A small network was shown many inputs. Here are its activations along a few directions, one row for each input.
Each table varies a few parts of the input and shows all the possible inputs, shuffled.
A made-up example of a description, with smaller parts first: one of 3 separate values, together with either a single point or one of 9 places around a ring or (one of 4 places along a line, together with one of 5 places around a ring).
Shared parts are said once, and a part with two or three values counts as separate values.

Other details of the inputs shift rows strongly along two fixed directions, in all tables alike. That doesn't count.

Rows:
R1: [-4.22  2.90 -1.91  2.22  1.90  3.87 -3.10  5.41 -5.41  1.53  1.06]
R2: [ 3.35 -1.02  2.29 -4.20 -4.25  1.96  1.24 -3.47  1.27 -3.16 -0.06]
R3: [ 2.14 -0.64  0.12 -4.18 -4.16 -1.11 -0.38 -3.05 -0.05 -4.81  2.42]
R4: [ 3.80 -1.19  3.10 -3.29 -3.41  0.20 -1.18 -2.96  0.26 -4.44  0.71]
R5: [-2.99  3.40 -1.81  3.00  0.39  2.13 -4.29  2.70 -1.96  5.26 -0.75]
R6: [ 3.11  0.36  3.19 -2.08 -4.05 -0.54 -0.38 -2.33  1.55 -5.14  1.96]
R7: [-3.14  2.65  0.07  1.31  2.58  5.17 -4.41  4.62 -4.97  2.72  0.96]
R8: [-1.65 -4.48 -0.82  2.35  8.53 -9.57  5.59 -1.11  3.16  3.15 -3.63]
R9: [ 3.04 -1.12  1.96 -4.84 -3.03 -0.13 -1.36 -3.57  0.53 -3.36  2.22]
R10: [ 3.76  0.66  1.96 -2.71 -3.80 -0.07  0.00 -2.45  2.30 -4.59  2.23]
R11: [-2.97  4.19 -0.85  2.65  1.39  6.51 -0.23  5.30 -1.97  2.84  0.09]
R12: [-2.74  4.16 -1.29  3.10  1.70  6.51 -1.90  5.16 -1.93  2.13  0.65]
R13: [-0.12 -5.05 -1.02  3.35  6.21 -8.54  5.14  0.43  4.33  3.31 -4.35]
R14: [-2.23  3.71 -3.12  2.45  1.58  5.53 -2.50  5.68 -4.46  1.39  0.18]
R15: [ 2.84 -0.71  1.27 -2.56 -4.52 -0.77 -0.19 -2.43 -0.38 -5.86  0.93]
R16: [-3.13  4.21 -1.79  2.20  0.19  2.59 -4.37  1.99 -2.54  4.16 -1.14]
R17: [ 0.07 -5.72 -0.99  4.01  6.10 -8.83  5.01  1.00  4.85  4.20 -3.91]
R18: [-3.25  3.20 -2.74  2.13  0.90  6.32 -0.13  5.22 -4.02  2.11 -0.99]
R19: [ 1.23 -1.09  0.01 -3.96 -4.56 -0.18  0.24 -3.59  0.41 -4.77  1.83]
R20: [-1.07 -6.63 -0.86  4.55  6.46 -9.27  5.47 -0.69  2.99  5.17 -1.63]
R21: [ 3.58 -1.38  1.81 -3.70 -3.61  1.59 -0.14 -3.60  1.50 -3.82  0.41]
R22: [-3.29  4.44 -1.98  2.26  1.89  2.35 -3.84  1.70 -2.77  3.67 -1.51]
R23: [-1.61 -7.30 -0.30  0.87  8.61 -5.85  5.90  1.58  3.00  2.82 -1.37]
R24: [ 2.60 -0.90 -0.06 -3.01 -4.76  0.63  0.82 -3.10  0.82 -5.31  0.59]
R25: [ 1.05 -0.70  0.50 -4.50 -5.19  0.19  1.55 -3.43  0.13 -4.12  1.34]
R26: [-1.42  2.83 -1.90  4.74  0.04  2.82 -3.05  2.81 -2.13  5.14 -1.45]
R27: [-1.10  3.57 -1.18  1.49  2.08  6.88 -3.83  4.86 -3.94  2.52  0.13]
R28: [ 1.79  0.12  3.23 -3.08 -3.87 -1.24 -0.92 -2.82  1.07 -4.56  3.21]
R29: [-1.78  5.41 -1.63  3.18  1.75  3.55 -3.22  1.56 -2.91  2.85 -2.69]
R30: [ 1.50 -0.02  1.92 -3.46 -4.08  0.21  0.04 -3.49  2.28 -4.01  2.92]
R31: [-0.17 -4.72 -1.14  3.23  7.59 -8.71  5.51  0.04  4.15  2.67 -4.64]
R32: [-3.55  2.64 -0.70  0.39  1.83  6.56 -1.77  4.01 -3.77  3.91  0.15]
R33: [ 2.40  0.41  2.01 -3.67 -3.65 -0.76 -0.55 -2.96  1.83 -4.05  3.48]
R34: [ 2.54 -0.20  1.14 -1.77 -6.11 -2.20 -2.00 -5.32  1.21 -0.63  0.94]
R35: [ 1.30  0.37  2.41 -3.99 -4.75  0.56  1.40 -3.37  2.05 -3.37  2.44]
R36: [ 0.34 -6.35 -0.91  5.50  6.07 -8.38  5.87 -0.30  3.50  4.44 -2.75]
Each input here is: one of 2 separate values, together with either one of 6 places along a line or (one of 3 separate values, together with one of 4 places along a line).
- The inputs of R2 and R32 match in every part but the choice among 2 separate values. If R17 is changed in the same way as R2 into R32, which row does it become? => R5
- Change only the choice among 2 separate values in R26. List by row number the other rows that result. => R34
- Change only the place on the line of 4 in R11. List by row number the other rows that result. => R6, R10, R12
- Change only the choice among 2 separate values in R8. List by row number the other rows that result. => R29
